Each row below holds a small network's activations on one input, seen along a few directions.
In each table, some parts of the input vary, and every possible input appears once, in random order.
A made-up example of a description, with smaller parts first: one of 3 separate values, together with either a single point or one of 11 places around a ring or (one of 4 places along a line, together with one of 8 places around a ring).
Shared parts are said once, and a part with two or three values counts as separate values.

Rows:
x1: [ 23   3  21  -8  16  36  16  28  25  15 -15   0 -14   2   8  17  -3   1]
x2: [ 13   5   5  -1  33  36   5  18  14  12  -3  -2 -16   2  33   8 -15   0]
x3: [ -9   4  -3  -2 -43 -33  -5 -15  -5  -4 -27 -14  16  18 -25 -17  18   4]
x4: [-19   9 -23   4 -18 -43 -10 -12   1 -11 -12 -13  26  17 -22 -11  -1   6]
x5: [ 10 -43  27  -9  29  46   5  -4 -42   1  79  47 -30 -58  14  17  10 -27]
x6: [-26   4 -22   7  -7 -45 -17 -20   2 -16  -6  -5   6  14  11 -21   1  19]
x7: [ 19  20   3   4  31  30   7  29  19  11  -3 -14   4  -2  -1  23 -23 -10]
x8: [ 11  16   5   6  42  28   1  21  20   5   3  -6 -16  -5  32  12 -20   2]
x9: [-11  13 -18   7 -35 -35  -2 -17  -4  -7 -21 -12  25  15 -31  -9   1   5]
x10: [-15  -9  -5  -7 -33 -36  -2 -13   7  -7 -23   0   8  22 -13 -17  18  17]
x11: [-26 -55   1  -8 -20 -28 -13 -45 -59 -21  70  47  -8 -39  -7 -18  32 -10]
x12: [ 28  16  24  -2   6  41  12  26  13  18 -18 -15  -6  -2  -4  17  -4 -13]
x13: [ 27  25   9   7  14  38  16  25  14  15 -12 -13   3  -5  -9  25 -20 -11]
x14: [-25  -7 -22   0 -16 -37 -13 -23  -4  -9 -12  -1   5  22  12 -26   6  17]
- Changing only one part turns x7 into x4. The same change can be made to x1. Which row results? => x10
- What do these inputs look like to the network? => one of 2 separate values, together with either a single point or one of 6 places around a ring

Rows:
x15: [ 23   3  18  -5  33  47  15  30  20  15  -2   3 -17  -6  18  20 -11  -6]
x16: [-35 -22 -12  -4 -20 -53 -18 -30 -11 -20   9  13   0   9   5 -28  22  18]
x17: [ 29 -43  42 -10  12  64  20   0 -48   7  79  49 -27 -71 -10  30  16 -38]
x18: [ 18 -10  21  -5  44  41   6  23  10   8  22  13 -29 -20  35  15  -7  -3]
x19: [-24 -59   9 -15 -48 -31 -10 -48 -73 -18  64  45   4 -39 -41 -17  45 -23]
x20: [-36 -10 -17   5 -22 -50 -21 -37 -22 -21  10   8   1   5   9 -31  16  13]
x21: [-31 -18 -19  -4 -25 -49 -12 -27  -7 -15  -3   9   7  18   0 -26  16  20]
x22: [ 16   1  11   2  51  39   3  21   8   5  31  10 -21 -26  28  21 -18  -8]
x23: [-12  14 -19   4 -41 -50  -6 -12   4  -9 -31 -21  32  21 -39 -12   7   8]
x24: [ 17   5   6   2  46  43   9  24  12  10  19   7 -14 -16  22  24 -23  -7]
x25: [ 18  -2  15   2  43  44  -1  16  -2   9  25   4 -26 -22  39  12 -12  -9]
x26: [-32  -7 -24   5 -26 -47 -16 -35 -17 -16  -2   4   8  14   4 -29  10  14]
x27: [-24 -12 -18  -4 -32 -48  -9 -23  -2 -11 -15   2  12  22 -10 -23  15  18]
x28: [-18   5 -23   3 -33 -50  -9 -18  -1 -12 -19 -12  27  19 -28 -15   6  10]
x29: [-12  16 -15   6 -49 -45  -6 -21  -4  -7 -38 -21  23  24 -28 -20  10  10]
x30: [-26  -1 -23   5 -33 -45 -12 -31 -13 -12 -14  -3  13  19  -5 -26   9  13]
x31: [-31 -10 -28   2 -17 -52 -15 -27 -11 -18   6   4  17  12  -6 -22   6  13]
x32: [-25  -3 -27   3 -24 -50 -12 -23  -6 -15  -6  -3  22  16 -16 -19   5  12]
x33: [ 31  30  19   5  22  47  17  40  26  19 -16 -18   1  -3 -12  33 -22 -14]
x34: [ 19  -5  15  -6  40  46  12  25  15  13  11  10 -22 -11  29  17 -12  -3]
x35: [ 21  13  10   3  39  45  12  29  16  13   7   0  -9 -11  11  27 -23 -10]
x36: [-19   8 -19   6 -41 -45  -9 -26  -8 -10 -26 -12  18  21 -17 -23  10  12]
x37: [ 29  12  23  -5  24  49  17  35  25  18 -13  -6 -12  -2   6  24 -11  -8]
x38: [ 23  11  12   2  33  50   9  23   8  16   1  -6 -14  -8  23  17 -17 -11]
x39: [-17  -3 -14  -3 -41 -47  -6 -18   2  -9 -27  -8  17  25 -22 -20  16  16]
x40: [ 26  22  15   4  31  46  14  34  21  16  -5  -9  -4  -7  -1  30 -22 -12]
x41: [ 19   2   9   2  39  48   5  19   3  13  13   1 -20 -12  34  14 -18  -9]
x42: [ 34  28  21   3  16  52  15  33  18  22 -22 -23  -4   0  -1  23 -16 -16]
x43: [-35 -13 -22   2 -12 -56 -20 -29 -15 -23  17   8  10   3  -1 -24  12  11]
x44: [ 28  20  16   2  25  51  12  28  14  19 -11 -15  -9  -4  11  20 -15 -15]
x45: [ 34  21  27  -5  15  50  19  40  31  21 -24 -14  -6   2  -5  27 -10 -10]
x46: [-11   5 -10  -2 -49 -47  -3 -13   7  -6 -39 -16  22  27 -33 -16  17  14]
- Changing only one part turns x44 into x36. The same change can be made to x18. Which row results? => x16
- What do these inputs look like to the network? => one of 2 separate values, together with either a single point or (one of 3 separate values, together with one of 5 places along a line)
- A walk changes only the place on the line of 5. It starts at x20 and steps to x26. List the rest of the walk in order. => x30, x36, x29
- Which other rows does x34 become when the choice among 3 separate values takes its other values? List them by row number. => x24, x41

Rows:
x47: [ -8  -5  -5   0   0 -10  -5  -8  -4  -4   4   4  -1   2   7  -7   3   4]
x48: [-5 -1 -5  2 -6 -9 -3 -7 -8 -4  5  1  6 -2 -8 -2  1 -2]
x49: [-13 -15  -4  -2  -2 -16  -7 -14 -12  -9  17  12  -3  -6   6 -10   8   3]
x50: [  4  15  -4   4   2   0   2   9  11   2 -13 -12   9   7  -8   6  -9   0]
x51: [  3   4   3  -1 -10  -1   2   1   4   3 -14  -6   1   7  -3  -2   3   2]
x52: [  6   9   4  -2  -3   3   5  10  15   5 -19  -9   3  11  -5   3  -1   3]
x53: [-4  5 -5  2  1 -5 -3 -1  5 -1 -8 -5 -1  8  8 -5 -3  6]
x54: [ -2  -7   2  -3 -12  -5   0  -6  -5  -1  -2   3   0   1  -5  -5   8   1]
x55: [  1  10  -5   2   7  -1   0   7  15   2 -15  -9   1  11   7   0  -8   7]
x56: [ -7 -16   2  -5 -14 -10  -2 -12 -13  -5  11  12  -2  -5  -6  -7  13   0]
x57: [ 34   2  28  -2  49  72  16  35   8  19  24   8 -25 -28  22  32 -17 -20]
x58: [ -9 -10  -5   1  -8 -14  -5 -14 -16  -8  18  10   5  -9  -9  -4   6  -3]
x59: [ 0 10 -5  4 -4 -4 -1 -1  1  0 -7 -9  8  4 -7  0 -4 -1]
- What do these inputs look like to the network? => either a single point or (one of 3 separate values, together with one of 4 places along a line)
- Which other rows does x54 become when the choice among 3 separate values takes its other values? List them by row number. => x47, x48
- A walk changes only the place on the line of 4. It starts at x56 and steps to x54. List the rest of the walk in order. => x51, x52

Rows:
x60: [-40  -7 -32   2 -46 -78 -20 -40 -11 -22 -17  -4  23  27 -15 -37  18  22]
x61: [-34  -7 -25   1 -57 -73 -15 -38 -15 -19 -18  -5  27  23 -31 -32  22  15]
x62: [ 19  20   8   2   9  24  10  22  19  12 -21 -16   2   6  -4  15 -12  -4]
x63: [ -5 -15   1  -1  12   4  -4  -7 -13  -4  26  15 -10 -15  12  -1   2  -3]
x64: [  7  -9  11  -3   3  16   4   2  -9   3  15   9  -6 -14  -2   7   4  -9]
x65: [  1  -9   4  -1  14  11  -1   0  -5   0  17  10 -10 -10  13   2  -1  -2]
x66: [15 10  9  0  7 21  8 15 10  9 -9 -7 -1 -1 -4 12 -7 -6]
x67: [ 12  20   1   4  20  19   5  20  23   9 -19 -15  -2  10  12  10 -16   3]
x68: [ 5  0  3  0 16 14  1  7  4  3  5  2 -8 -4 13  5 -5  0]
x69: [  2 -15   8  -3   1   9   2  -5 -17  -1  25  15  -5 -19  -4   4   7 -10]
x70: [  8  10   2   2  18  16   3  14  14   6  -7  -6  -5   3  12   7 -11   1]
x71: [11  0 10 -2  5 18  6  9  0  6  3  1 -3 -7 -3  9 -1 -7]
- What do these inputs look like to the network? => one of 2 separate values, together with either a single point or one of 5 places along a line
- Which other rows does x66 become when the place on the line of 5 takes its other values? List them by row number. => x62, x64, x69, x71

Rows:
x72: [ 13  13   6   2   6  18   6  13   9   8 -13 -10  -1   3   1   8  -8  -4]
x73: [ 4  0  2  1 12 11  2  6  0  2  9  3 -3 -7  4  7 -5 -4]
x74: [-48  -3 -40   4 -50 -92 -24 -44  -8 -26 -25  -9  27  37 -13 -44  18  29]
x75: [ 12  10   7  -1   6  16   7  15  15   8 -14  -8  -1   5   0   9  -6  -1]
x76: [  1  -7   2   0  13   9   0   1  -6  -1  19   9  -6 -12   7   4  -2  -4]
x77: [-31 -19 -17  -3 -60 -66 -13 -42 -30 -20   0   7  23   9 -38 -29  29   7]
x78: [ 8  7  3  1 10 13  4 10  7  4 -1 -3  0 -2  0  9 -8 -4]
x79: [ 12  14   3   2   9  15   6  15  13   7 -11 -10   3   2  -3  11 -10  -3]
x80: [  1 -11   6  -3  11  10   1   1  -4   0  15  11 -10  -9  10   2   2  -2]
x81: [ 9  6  5  1  7 16  4  8  3  6 -3 -4 -4 -2  4  6 -5 -4]
x82: [  2  -8   5   0  10  12  -1  -2  -9   0  17   9 -10 -12  11   1   0  -5]
x83: [ 5 -1  5  0  9 14  2  3 -3  3  7  2 -7 -7  8  4 -3 -4]
x84: [ 8  3  6 -2  8 14  5 11  9  5 -4 -2 -4  0  3  7 -3 -1]
x85: [ 5 -4  6 -3  9 12  3  6  2  3  5  5 -7 -5  7  4 -1 -1]
- What do these inputs look like to the network? => either one of 2 separate values or (one of 3 separate values, together with one of 4 places along a line)
- A walk changes only the place on the line of 4. It starts at x79 and steps to x78. List the rest of the walk in order. => x73, x76
